Each row below holds a small network's activations on one input, seen along a few directions.
In each table, some parts of the input vary, and every possible input appears once, in random order.
Descriptions start from the smaller parts, as in this example, which fits no table here: one of 3 separate values, together with either a single point or one of 9 places along a line or (one of 4 places along a line, together with one of 8 places around a ring).
Shared parts are said once, and a part with two or three values counts as separate values.

Other details of the inputs shift rows strongly along two fixed directions, in all tables alike. That doesn't count.

A family of inputs:
row 1: [  1 -25  12 -23   5  24  -9  -1 -25  57   6  34  38]
row 2: [-12   6 -22   8  23  -1  19   5  11 -28   0   6 -32]
row 3: [-11 -12   9  -7   1   1   2   3 -13   7   7  22   4]
row 4: [-11 -27   8 -25  -3  28 -15   7   6  73   1  23   7]
row 5: [  4  -1  -4  -5  14  11  17  10 -11  14   2  20  14]
row 6: [-23 -22   9 -27  -6  27 -17 -11   0  69   9  25  13]
row 7: [  3 -23  13 -27   4  23  -5   7  -8  57  11  26  22]
row 8: [ 38  39  23  29 -25 -38  -7  -1  11 -56  -9 -79  14]
row 9: [ -7 -10  -2  12   5  -3  15   2  -7 -26  -6  30   8]
row 10: [ -5 -15   6 -16   9  16 -13   3 -13  34  13  23  16]
row 11: [ -8  13 -13  21  23 -11  17   5 -15 -62 -14  23 -22]
row 12: [ 35  37  16   2 -29 -24  -9  -6  26   2 -13 -96  15]
row 13: [ 24 -27 -33 -10 -48  24 -19 -14 -23  56  25  37   2]
row 14: [-18  -1 -21   9  23  -3   0  -4   4 -37  -1   7 -29]
row 15: [-15   6 -25   9  27  -4  12   4  13 -47  -4   9 -37]
row 16: [-32  -7  -6  14  -5   1   4  -1  15 -12  -3  17 -18]
row 17: [ 51  29  31 -10 -28 -23  -7  -4   7  23   3 -85  45]
row 18: [-20  -4  -6  20   6  -5  10  -2  12 -40  -1  15 -27]
row 19: [-26   9 -16  22  15 -15   4   0  13 -47 -14  15 -48]
row 20: [ 35  21  43  -8 -44 -21 -21 -13   2  17  -2 -89  33]
row 21: [ -1  13 -24  14  33  -7  20   9  -6 -55 -11  19 -18]
Each input here is: either a single point or (one of 4 places along a line, together with one of 5 places along a line).
Change only the place on the line of 4 in row 4. List by row number the other rows that result. -> row 7, row 15, row 21

A family of inputs:
row 22: [  9  25 -17  17  21 -23   6  -5  -4 -58  -6 -15 -20]
row 23: [ -2  18  -5  26  12 -26  16   6  14 -75   4 -12 -22]
row 24: [-10   7  16  -7 -15   2 -17  -5  17  33  -7 -36  -2]
row 25: [ 11   9   4   6  -5 -10  12   8 -10  -9  -1 -19   2]
row 26: [ 13 -10  22  -4 -20  -3 -23  -8  -2  15  10 -21  14]
row 27: [-22 -26 -20 -11   4  30  -7  -4  -9  46   7  57  -7]
row 28: [  8   4   6  -2 -28   1 -18 -14  -1  20  -1 -17  13]
row 29: [ 16   1   0 -13 -20   8  -9  -2  14  38   8 -28  21]
row 30: [ 17  -5  20 -15 -25  -5 -20 -10 -10  32   5 -18  20]
row 31: [-22 -29  -3 -13  12  26   3   6 -31  34   9  58  -3]
row 32: [ 17   8  -1   2 -21   2  -3  -2   7  29   0 -23  11]
row 33: [  7  12  11   5  -2  -8  -4  -7  -4 -20 -14 -11  15]
row 34: [ 21   1   5 -16  -5   2 -20  -5  -3  19  10 -24  14]
row 35: [ 10  19  -6  13  10 -14  13   9   7 -29 -16 -16   5]
row 36: [-16 -35   1 -19  -5  31   6  14 -19  61  13  57  -2]
row 37: [  1  19 -28  24  -4 -15   2  -9   2 -57 -17 -17 -33]
row 38: [  9  11   9   2  -7 -16  11   1  -1 -12   3 -15   6]
row 39: [ 20   3  15  -6  -2   3  -8  -8 -10  21 -13 -20  30]
row 40: [-44 -25  13 -21  25  25   2  10  -5  48   9  46 -13]
row 41: [ 13  21  -8  12  11 -20  16   4   1 -31   0 -18  -8]
row 42: [-29 -13 -22   2  15   3  18  11   2 -16  10  67 -34]
row 43: [ 15   1   9 -13   4   6 -12  -4  -3  18  -5 -22  34]
row 44: [ 23   1   9  -9 -12  -1 -19  -7 -12  33   4 -22  15]
row 45: [  2  13  -9  25   3 -28   9   4  19 -67   3 -13 -29]
row 46: [  5   2  13   8   0 -12  -8  -7  -3 -24   8 -16   4]
row 47: [-33 -26 -16   7   3  21  10   3  13   5  13  60 -22]
row 48: [ -5  -5  38 -19  -3   5 -11   0   6  51 -15 -35  28]
row 49: [ 15  -1  -4 -13 -16   9 -21 -12   5  31   4 -28  19]
row 50: [-22 -27 -15  -8  12  21   2   4 -22  15   5  60 -24]
row 51: [  5  15  -6  17   9 -11   8  -3  -8 -48 -24 -14  -7]
row 52: [  0  22  -8  14  10 -26   5  -5  -4 -62  -5  -9 -17]
row 53: [  4   9  11  18   1 -12  10   4  15 -36  -8 -14   8]
row 54: [-12 -31  -7 -26  11  32   4  10  -1  54  22  52   1]
row 55: [  9  23 -14   6  23 -14   0  -4   3 -52   2 -19 -11]
row 56: [ 13  -1  11  -5 -36   0  -3 -10   8  37   1 -21  19]
row 57: [-37  -7 -24  12  31   5  31  13   5 -46  -8  72 -29]
row 58: [ 11   3  -1   4 -29   2   0   1   0  20  -5 -24   5]
row 59: [ 25   0  12 -11 -18  -2  -5   3  -3  41   7 -22  18]
row 60: [-49  -9 -14  -2  36  10  10   8  11 -14   0  53 -56]
row 61: [  2   0   1  11 -17  -5 -16 -14  10 -13   1 -18  -1]
row 62: [-25 -12 -27  -7  40  15  25  13   2 -16  16  60 -24]
row 63: [  9  19 -10   7  17  -9  12  10  15 -36  -9 -19   7]
row 64: [ 11   9   8   8  -6  -2  12   9  -5  -9 -16 -17  13]
row 65: [  9 -12  32  -5 -16   5 -19  -4  -5  28  -2 -19  43]
The inputs of row 50 and row 51 match in every part but one. If row 44 is changed in the same way as row 50 into row 51, which row does it become? -> row 39
The inputs of row 43 and row 34 match in every part but one. If row 57 is changed in the same way as row 43 into row 34, which row does it become? -> row 42
What do these inputs look like to the network? -> one of 4 places along a line, together with either a single point or (one of 2 separate values, together with one of 5 places along a line)
Change only the place on the line of 5 in row 29. List by row number the other rows that result. -> row 32, row 47, row 56, row 58
Start at row 47 and move only the place on the line of 4, one step at a time. The first step leads to row 45. Which rows follow, in order? -> row 23, row 53
Change only the choice among 2 separate values in row 51. List by row number the other rows that result. -> row 64
Change only the place on the line of 5 in row 62. List by row number the other rows that result. -> row 23, row 25, row 38, row 41

A family of inputs:
row 66: [ -7 -14   3 -11  33  21  19  16 -11  24  -6  36  23]
row 67: [-13 -15   4 -16  33  22  18  14 -13  30  -5  45  25]
row 68: [ 24  14  20 -13   1 -10 -10  -1 -11  18   1 -46  25]
row 69: [ 42  26  42   2 -22 -22   4   4  -1  -4 -19 -75  56]
row 70: [ -4 -15  10 -11 -10   7 -22  -6   4  26  13   1   0]
row 71: [-20  14 -14  28  22 -24  24   4   5 -76  -6  19 -38]
row 72: [ 32  19  33   5 -45 -22 -22 -14  16   9   4 -79  25]
row 73: [ -2  35 -32  31 -18 -28  10  -7  29 -70 -14 -32 -47]
row 74: [ 21  53 -29  28 -10 -42 -15 -19  25 -83 -21 -83 -39]
row 75: [  9  -2   9 -17   9   9   8  11  -6  35   4  -2  15]
row 76: [-22 -23  20  -3  14  16  11  10 -16  18  -3  51  24]
row 77: [-10 -11   2   4 -36   4 -15 -14   7  33   2   1  -9]
row 78: [  2  -2  19 -17  23   6   0   1 -16  17  -9  -3  35]
row 79: [  2  -8  23  -5   4   8  15  16 -10  16  -9   4  38]
row 80: [  6  34  -8  19  42 -28  15   3   0 -87 -22 -31  -6]
row 81: [-26 -28   4  -6  -7  21  -2   1   6  29  20  40  -8]
row 82: [-21 -25  13 -15  14  20  -3   4 -16  26   9  44  -1]
row 83: [-33  10 -62  19  25   0  16   2  22 -54  -9  46 -71]
row 84: [ 34  17  16   6 -49 -19 -41 -22   9   9 -10 -84   8]
row 85: [-22 -26  18 -13  24  17   1   3 -19  17  -5  51  20]
row 86: [ 37  20  40  -4 -23 -24 -22  -9  -7   6  -5 -73  32]
row 87: [ -1 -12  32 -11  11  10  -8   2 -21  18  -7   4  37]
row 88: [-22 -25 -16  -3 -20  24  -1   2   8  41   4  36 -19]
row 89: [-26 -25  -7   1 -24  20 -12  -8   5  36   6  33 -17]
row 90: [-16 -19 -14 -17  11  25   5   6  11  40  16  35  -9]
row 91: [-13  17 -20  23  23 -22  36  12  12 -77  -9  16 -38]
row 92: [ -1  -9   8  -9 -20   7   1   3  16  35  12   1   6]
row 93: [-27 -23 -10  -7 -15  20 -23 -14   0  33   5  36 -23]
row 94: [ -8  26 -28  15  38 -20  30  11   9 -65  -8   9 -37]
row 95: [ 24  11  21 -14   2  -8  -9  -1 -11  18   0 -46  24]
row 96: [ 42  29  17  -8 -26 -17 -15  -6  18  21   2 -82  24]
row 97: [  3 -10  18  -8  -5   7  14  11  -4  29   3   5  15]
row 98: [ 20   6  14  -2 -31  -6  -4   1  19  18   7 -43  13]
row 99: [-26 -22 -21 -14   2  27 -15  -5  -2  44   7  34 -22]
row 100: [-20 -26  21  -3  16  17  11  11 -17  18  -4  48  24]
row 101: [-19 -21  -8 -20  15  22  -9   1   2  38  19  31  -9]
row 102: [ 14   3  22  -5 -23  -7 -28 -13   9  21  10 -40  11]
row 103: [ 19  -1 -74  30  17  -7  26   1 -38 -95  12  75 -32]
row 104: [ 21  11  11 -13 -13  -5 -22 -10   8  24  10 -50  14]
row 105: [-34   1 -21  29  34 -10  28  10   5 -76  -2  45 -48]
row 106: [  6  37 -41  26   2 -24   4  -5  24 -68 -16 -39 -47]
row 107: [ 37 -20 -34  -1 -17  14   3  -4 -52  11  23  60  23]
What do these inputs look like to the network? -> one of 2 separate values, together with either a single point or (one of 4 places along a line, together with one of 5 places around a ring)
The inputs of row 88 and row 73 match in every part but the choice among 2 separate values. If row 90 is changed in the same way as row 88 into row 73, which row does it become? -> row 96
Change only the choice among 2 separate values in row 104. List by row number the other rows that result. -> row 101
